A small network was shown many inputs. Here are its activations along a few directions, one row for each input.
In each table, some parts of the input vary, and every possible input appears once, in random order.
Descriptions start from the smaller parts, as in this example, which fits no table here: one of 3 separate values, together with either a single point or one of 9 places around a ring or (one of 5 places around a ring, together with one of 6 places along a line).
Shared parts are said once, and a part with two or three values counts as separate values.

Other details of the inputs shift rows strongly along two fixed directions, in all tables alike. That doesn't count.
To show where, the next rows are all for the same input, with only those details redrawn:
[-19  28 -24  -1  36 -21   6  27  56  48  39]
[ 33 -15  -1  21  57  -1  25 -47 -31  -6 -54]
[ 32  -5   3   8   2   5  -8 -13   8 -10  26]
[-18  28 -23  -1  36 -21   6  26  55  48  38]
[ 31  -4   3   7   1   4  -8 -12  10  -9  28]
[ 33  -6   3   8   1   5  -8 -14   7 -11  26]
[ 32  -5   3   7   1   5  -8 -12   9 -10  27]

Table:
row 1: [ -8  -7   4  -9   0  16 -23  -3  -8 -28  18]
row 2: [ 37  11  -2  -3 -23 -16 -13   4   0 -14   3]
row 3: [  3   0  27 -10 -32  -1 -16  22 -24   0  -2]
row 4: [ 14 -11 -14  -5  -8  17  -8 -10  15 -23  16]
row 5: [ 29   6  -4   1 -43 -14   1  10  -1 -13  -6]
row 6: [-24  47 -19  -7   5 -46   6  55  40  54  13]
row 7: [ -8 -10  14   3 -35  13  -4   6 -12  -1   5]
row 8: [ 37   2  -6 -10 -10  -7 -14   5   3 -20   8]
row 9: [ -3 -12  22 -26 -13  13 -22  14  -9 -18   3]
row 10: [ 10   3  34  16 -24   0  -5   1 -11   5  17]
row 11: [ 24  -5  -1 -16  -1   0 -21   7   6 -28   9]
row 12: [ 19   9   8  16 -25  -7  -8  -1  -9  -3  14]
row 13: [ 19  10 -22   6 -30  -3  -1 -11   1 -18  10]
row 14: [ 26   4 -16   8 -27   2  -1 -12   9 -11  11]
row 15: [-30  47 -35   1  15 -33   2  31  38  42  27]
row 16: [ 17  -1  18  13  28 -16  27 -18 -62   1 -92]
row 17: [ -6 -29 -10   5  51  13  24 -38 -27 -15 -67]
row 18: [-55  13 -17 -34  12 -11   3  49  44  35   6]
row 19: [ 34   7 -17  -6 -33 -12  -2   2  10 -16  -2]
row 20: [ 36  -2 -20 -13 -22  -1  -3   1  11 -24   3]
row 21: [-69  19 -21 -21  13  -1   4  36  39  32  17]
row 22: [  6 -20  -3 -23 -14   8 -13   6   8 -31   2]
row 23: [ 23 -10 -14 -19 -13   4  -9   3  14 -31   3]
row 24: [ -1 -15   9  -7   2  19 -23  -5   0 -20  19]
row 25: [ -3  -9  37   8 -21   9 -10   1 -16   8  16]
row 26: [-14  -3   9   2 -39  10  -5   5 -21  -9   3]
row 27: [-43  21 -21  19  57 -25  49   5  -4  57 -70]
row 28: [ 31  -4  -7  25  41  -7  22 -47 -44  -6 -68]
row 29: [  1  14  18  11 -32  -1 -11   5 -26  -7   9]
row 30: [ 23   6  19  20 -21  -8  -3  -5  -2   0  20]
row 31: [ 31 -10 -11   5 -10   9   3 -16  17 -13  21]
row 32: [-29  22 -57   6  76 -24  47  -9   5  36 -61]
row 33: [ 20   7 -13   3  -7   2 -13  -6  -6 -21  21]
row 34: [ 33   4   9  15 -12  -4  -7 -15   4  -6  20]
row 35: [ 22   0   6  19 -30  -4   7  -7   6  -4  13]
row 36: [ -9 -20  32  -7  -3  22 -17  -5  -2  -8  19]
row 37: [-14 -12  29  -9 -18  18 -16  -1 -17  -4  15]
row 38: [ 17   5  -5  14 -35  -3   2  -2   2  -5   9]
row 39: [ 32  -1  -5  12 -22   2   4 -18  13 -10  14]
row 40: [-32  15 -31  -8  31 -10  10  24  66  37  33]
row 41: [ -1   8   5  10 -42   2  -1   4 -16 -11   3]
row 42: [  1 -21  19  -3   7  16 -20  -8   7 -16  26]
row 43: [-58  18  -3   1   6 -16  15  42  41  63  21]
row 44: [-17 -18  15 -10 -27  19  -5   1  -6  -8  11]
row 45: [ -8 -17  16 -24 -33   7  -6  13 -10 -15  -2]
row 46: [-19  14 -49   8  74 -18  44 -12  13  41 -57]
row 47: [-31  21 -18  -6  44 -14  -2  28  59  41  39]
row 48: [-51  14 -18  -5  56 -32  46  22 -10  59 -84]
row 49: [  8 -15  10 -21  -2   6 -25   9  -1 -27   7]
row 50: [ 11  10 -11  13 -40  -7   1  -1  -7 -14   9]
row 51: [ -7  -9  28 -24 -22   4 -17  16 -18  -8   4]
row 52: [  7   7  23  12 -28   2 -10   5 -17   1  10]
row 53: [-22  -4  23 -11 -20  13 -16   1 -25 -11  14]
row 54: [-13 -23  16   2  50  19  12 -33 -45  -4 -66]
row 55: [ 32  -5   4   7   1   5  -8 -13   9 -10  27]
row 56: [-12  -8  15  17  31   2  19 -30 -74   1 -79]
row 57: [-17  -6  17 -14 -11  22 -21   0 -16 -20  14]
row 58: [ -3 -15  23  18  30   7  17 -31 -64   6 -73]
row 59: [ 14  14   3  16 -29 -11  -9   0 -19 -12  12]
row 60: [-40  39 -19 -11  -4 -35  16  59  39  55   1]
row 61: [ 28  -1  -7   4  -4   6 -13  -8   3 -13  21]
row 62: [-23 -11  11 -11 -31  16  -5   0 -15 -17   8]
row 63: [ 17  -7  -1  -2   3  14 -19  -8   5 -21  21]
row 64: [-66  17  11 -13  25 -13   3  36  37  61  32]
row 65: [  7  -3 -19  -6 -12  14  -8  -7   8 -32  17]
row 66: [ -1 -26   5  -5  -4  18  -7  -9  16 -19  20]
row 67: [-10 -27  20  -7 -13  25  -5  -7   5 -13  12]
row 68: [-16 -20 -18   3  53   9  27 -36 -35 -20 -72]
row 69: [  8  -2  21  15 -34   4   5   0  -1   0  12]
row 70: [  7  -9 -14  10  62   3  16 -38 -41 -20 -63]
row 71: [-66   8  -1 -12  14 -10  14  34  44  53  24]
row 72: [-13 -20   9 -12 -18  26  -9  -1   2 -15   9]
Question: The inputs of row 43 and row 7 match in every part but one. If row 10 is changed in the same way as row 43 into row 7, which row does it become?
Answer: row 52
Question: The inputs of row 5 and row 50 match in every part but one. If row 16 is changed in the same way as row 5 into row 50, which row does it become?
Answer: row 29
Question: What is each input in this table made of?
Answer: one of 2 separate values, together with one of 4 places along a line, together with one of 9 places around a ring
Question: Which other rows does row 60 become when the place on the line of 4 takes its other values? List them by row number.
Answer: row 27, row 41, row 69
Question: A walk changes only the place on the ring of 9. It starts at row 33 and steps to row 70. List the rest of the walk in order.
Answer: row 1, row 57, row 53, row 56, row 29, row 59, row 15
Question: Which other rows does row 22 become when the choice among 2 separate values takes its other values? List them by row number.
Answer: row 49

Table:
row 73: [ 10  -8  41  -7 -96  20 -37  21 -17 -30  50]
row 74: [ 11   1  -5  16  31 -12  24 -21 -24   8 -52]
row 75: [ 15  -2  -3  14  31 -10  22 -25 -33   0 -58]
row 76: [  2  16 -12   9   4 -14   8   4  11  15   2]
row 77: [-93  56 -51 -24  51 -37  12  79 106 100  55]
row 78: [-24 -15  30 -14 -29  18 -17   9 -16 -10  12]
row 79: [  4 -16  -1   3  48   5  15 -29 -27  -7 -50]
row 80: [  1 -10   2  -7  -1   9  -8  -2   6 -13  12]
row 81: [ 19 -11  11 -14 -54  23 -37   9  21 -36  67]
row 82: [-13   1  -4  -6  15   2  -3   8  21  10  16]
row 83: [ 33  -2  11  -1 -60   7 -24   6   3 -30  44]
row 84: [ -4 -10  -9   8  49   1  19 -25 -11   3 -39]
row 85: [ 22   1  -1   6 -19  -2  -1  -6  -8 -13  -3]
row 86: [ 16  -2  -9  16  28 -10  27 -28 -31   2 -59]
Question: What is each input in this table made of?
Answer: one of 2 separate values, together with either a single point or one of 6 places around a ring
Question: The inputs of row 76 and row 84 match in every part but the choice among 2 separate values. If row 75 is changed in the same way as row 76 into row 84, which row does it become?
Answer: row 79
Question: Which other rows does row 86 become when the choice among 2 separate values takes its other values? List them by row number.
Answer: row 77
